Read these off the table that follows. Counting starts at 0.
1) Read off the top-left entry.
2) Read off the entry directly above 148.
3) Read off the entry at row 2, column 1.
4) Read off the top-right entry.
5) Read off the entry in row 0 and column 2.
6) Read off the largest entry.
7) Read off the entry directly below the largest entry.
[[112 112 122 142]
 [132 102 122 131]
 [148 127 136 146]
 [113 123 128 150]
 [133 102 121 131]
 [145 108 126 132]]
1) 112
2) 132
3) 127
4) 142
5) 122
6) 150
7) 131

[[135 118 118 129 135 122 130]
 [117 130 130 136 111 121 123]
 [117 135 132 140 107 128 125]
 [133 127 119 112 150 117 123]
 [133 117 125 131 131 137 142]
 [127 129 127 139 120 130 127]
 [131 128 127 127 133 133 130]
 [124 126 128 136 116 121 123]]
Counting starts at 0.
Report the entry at row 2, column 0.
Answer: 117
The entry in row 0 and column 2 -> 118
The top entry of the column that holds the smallest entry: 135
Report the entry at row 1, column 0.
Answer: 117
Report the bottom entry of the column that holds the largest entry.
Answer: 116
Report the entry in the bottom-left corner.
Answer: 124
Report the entry at row 0, column 0.
Answer: 135
Report the entry in row 0 and column 1.
Answer: 118
Report the entry directly below the smallest entry.
Answer: 150
Report the entry at row 2, column 2.
Answer: 132
The entry just right of 120 -> 130
Report the entry in the top-right corner.
Answer: 130
Report the entry directly above the largest entry.
Answer: 107
Report the entry in the bottom-right corner.
Answer: 123
Report the entry at row 1, column 2.
Answer: 130
The entry in row 1 and column 1 -> 130
Report the entry just right of the largest entry.
Answer: 117
The entry just left of the smallest entry is 140
